Each row below holds a small network's activations on one input, seen along a few directions.
In each table, some parts of the input vary, and every possible input appears once, in random order.
Descriptions start from the smaller parts, as in this example, which fits no table here: one of 8 places around a ring, together with either a single point or one of 11 places around a ring or (one of 3 separate values, together with one of 4 places along a line).
Shared parts are said once, and a part with two or three values counts as separate values.
In the rows, zero is written as 128.

Other details of the inputs shift rows strongly along two fixed directions, in all tables alike. That doesn't count.

Table:
r1: [131 114 131 114 128 133 132 134 117 109 123]
r2: [120 124 141 106 130 128 128 125 124 117 127]
r3: [192 138  67 154  97  73  78  37 111 197 190]
r4: [132 110 134 121 125 124 131 133 122 113 114]
r5: [105 121 142 126 155 122 122 119 121 129 131]
r6: [133 111 130 121 127 138 133 132 123 120 112]
r7: [133 126 150 133 126 126 131 135 126 120 121]
r8: [133 123 141 135 125 135 130 143 124 122 117]
r9: [114 122 153 142 151 115 116 120 130 142 116]
r10: [124 127 148 122 127 120 125 130 134 130 114]
r11: [137 122 139 127 128 139 127 137 119 112 124]
r12: [136 117 136 131 127 140 131 137 127 129 107]
r13: [119 122 137 117 127 132 126 120 130 121 114]
r14: [245 124  78 152  62  89  65  30  98 194 175]
r15: [122 134 145 132 127 143 124 128 131 129 117]
r16: [125 132 149 118 130 134 123 129 126 120 128]
r17: [124 116 133 120 128 141 127 125 131 123 115]
r18: [133 121 147 129 126 117 132 133 130 120 113]
r19: [133 115 128 115 131 147 133 132 117 116 120]
r20: [129 119 139 113 129 124 135 128 120 107 127]
r21: [135 126 148 125 129 131 129 131 121 110 127]
r22: [111 129 154 145 152 124 118 126 126 141 124]
r23: [ 65 188  36 158 154  88 174 181 168 145 191]
r24: [124 119 132 114 131 150 127 125 125 119 123]
r25: [118 126 134 111 131 141 127 121 125 117 122]
r26: [137 123 135 127 131 153 129 136 119 119 121]
r27: [129 121 140 131 128 143 124 128 134 132 110]
r28: [ 84 187  44 146 125  92 175 183 171 143 178]
r29: [135 123 138 135 128 149 131 140 123 129 115]
r30: [128 115 141 119 127 115 135 128 125 111 118]
r31: [129 128 139 127 131 156 124 130 127 123 125]
r32: [128 127 142 135 128 152 124 132 130 132 118]
r33: [124 134 142 123 130 147 122 125 127 120 123]
r34: [123 127 143 127 127 133 123 124 134 130 109]
r35: [ 90 170  44 130 122  83 169 164 164 137 172]
Description of these inputs: one of 5 places around a ring, together with either a single point or one of 6 places around a ring.
- The inputs of r12 and r29 match in every part but the place on the ring of 5. If r10 is changed in the same way as r12 into r29, which row does it become? => r28
- Which other rows does r23 become when the place on the ring of 5 takes its other values? List them by row number. => r3, r5, r9, r22

Table:
r36: [189  73 210  85 103 187  89  75  83  92  75]
r37: [195 110 135 128  89 102  95  77 105 152 136]
r38: [ 85 139 141 134 148 132 142 145 148 123 117]
r39: [177 106 137 118 102 160 125 121 106  99 110]
r40: [134  71 250 107 165 165 103 111  88  90  69]
r41: [121 151 105 152 127 113 132 130 147 147 150]
r42: [153 147  88 144 108 145 116 114 128 165 154]
r43: [ 99 133 141 151 148 132 147 156 145 121 113]
r44: [158 145 116 145 116 109  91  78 115 164 166]
r45: [148 124 127 130 127 126  88  66 112 160 143]
r46: [120 146 101 157 138 112 131 131 131 144 152]
r47: [138 120 167 116 140 127 107 100 106 124 132]
r48: [ 87 134 138 112 159 125 146 143 131 110 133]
r49: [109 122 107  96 119 162 158 156 133  87 112]
r50: [104 127 141 116 130 114 153 163 140 109 115]
r51: [ 82 149 125 142 153 123 141 162 140 123 137]
r52: [ 83 131 134 130 152 136 140 141 152 125 115]
r53: [177 136  77 122  84 134 128 119 120 121 158]
r54: [106 129 139 126 135 122 138 142 142 126 105]
r55: [122 146 103 130 138 105 136 129 128 133 164]
r56: [101 136 143 131 138 121 144 161 147 120 107]
r57: [137 114 112 113 122 109 113 100 119 133 137]
r58: [158 140 102 147 107 100 116 112 135 158 141]
r59: [ 78 136 111 111 159 121 151 144 138 114 140]
r60: [117 101 176 112 143 130 125 142 114  99 102]
r61: [110 122 144 115 137 115 135 146 126 107 124]
r62: [106 142 136 135 139 165 144 170 139 127 119]
r63: [142 120 120 116 121 107 116 103 118 131 140]
r64: [149 143  82 116  97 139 147 141 133 110 153]
r65: [107 105 168 116 142 139 126 129 133 119  79]
r66: [126 122 161 128 140 134  99  95 113 137 123]
r67: [157 123 123 151 114 111 118 117 128 146 120]
r68: [111 141 111 153 141 160 156 182 143 129 124]
r69: [113 118 134 130 133 115 159 168 135 109 107]
r70: [181 132 125 145 106 154  96 101 114 164 139]
r71: [ 86 153 127 143 145 123 147 158 155 126 131]
r72: [156 114 120 134 121 106 119 115 113 130 137]
r73: [126 138  93 124 113  96 145 132 139 136 143]
r74: [148 148  65 142 109 142 118 113 136 171 158]
r75: [122 132  85 119 114 100 144 128 140 138 140]
- What do these inputs look like to the network? => one of 5 places along a line, together with either one of 2 separate values or one of 6 places around a ring
- The inputs of r47 and r59 match in every part but the place on the line of 5. If r61 is changed in the same way as r47 into r59, which row does it become? => r57
- Start at r68 and move only the place on the line of 5, one step at a time. The first step leads to r70. Which rows follow, in order? => r62, r42, r74
- Which other rows agree with r73 in the place on the line of 5? List them by row number. => r36, r38, r42, r48, r54, r63, r66
- Start at r69 and move only the place on the ring of 6, one step at a time. The first step leads to r72. Which rows follow, in order? => r40, r46, r43, r67

Table:
r76: [134 124 129 121 121 138 129 128 126 117 122]
r77: [127 123 137 126 131 124 126 128 124 124 125]
r78: [128 126 139 132 131 127 127 130 128 128 123]
r79: [126 126 137 125 132 127 126 129 124 124 128]
r80: [121 128 134 127 137 128 129 131 126 126 128]
r81: [130 125 130 122 125 142 131 134 127 124 123]
r82: [126 123 137 127 135 126 126 126 125 127 125]
r83: [121 126 133 121 130 127 129 130 129 123 125]
r84: [122 126 136 128 135 133 125 124 127 128 126]
r85: [126 126 136 130 129 126 129 129 130 128 121]
r86: [ 91 163  72 145 137 110 161 169 155 134 156]
r87: [118 126 133 127 134 131 127 127 131 127 124]
r88: [227 121 102 138  77 116  71  38  93 170 166]
r89: [136 122 131 126 125 134 131 132 124 117 123]
r90: [121 128 134 124 135 130 128 127 127 126 127]
r91: [124 129 137 130 133 134 125 127 128 130 123]
r92: [102 175  37 148 121  96 160 156 162 150 176]
r93: [138 119 134 125 124 136 127 130 123 125 120]
r94: [123 127 136 133 134 129 126 131 129 130 122]
r95: [125 126 135 127 129 124 131 132 130 124 122]
r96: [135 122 133 124 125 139 128 132 123 124 123]
r97: [125 130 137 129 131 132 128 129 129 128 125]
r98: [152 155  70 148 107 100 123 110 133 161 174]
r99: [124 128 136 128 129 130 128 129 131 128 122]
r100: [133 125 132 122 124 140 130 129 124 117 125]
r101: [124 129 136 126 130 131 129 131 129 125 126]
r102: [126 127 136 129 131 125 130 134 129 125 124]
r103: [126 128 137 129 131 129 128 133 127 125 126]
r104: [136 121 131 123 122 134 131 128 124 117 120]
r105: [125 123 135 123 129 124 128 128 126 124 123]
r106: [121 126 133 122 133 128 127 126 128 126 124]
r107: [125 124 136 131 131 128 125 126 129 130 119]
r108: [131 122 127 123 123 134 133 134 128 124 119]
r109: [132 123 129 120 122 139 129 131 128 124 120]
r110: [121 123 133 128 134 127 128 126 130 128 123]
r111: [124 128 135 125 128 128 129 131 131 125 123]
r112: [126 122 137 124 132 125 125 122 125 127 122]
r113: [124 125 137 131 136 131 124 125 125 128 127]
r114: [122 128 134 123 132 129 129 130 127 124 128]
r115: [122 124 135 131 136 128 126 128 128 128 125]
- The inputs of r92 and r91 match in every part but one. If r109 is changed in the same way as r92 into r91, which row does it become? => r81
- What do these inputs look like to the network? => one of 5 places around a ring, together with either one of 2 separate values or one of 6 places around a ring
- Which other rows agree with r113 in the place on the ring of 5? List them by row number. => r79, r80, r86, r88, r96, r98, r103
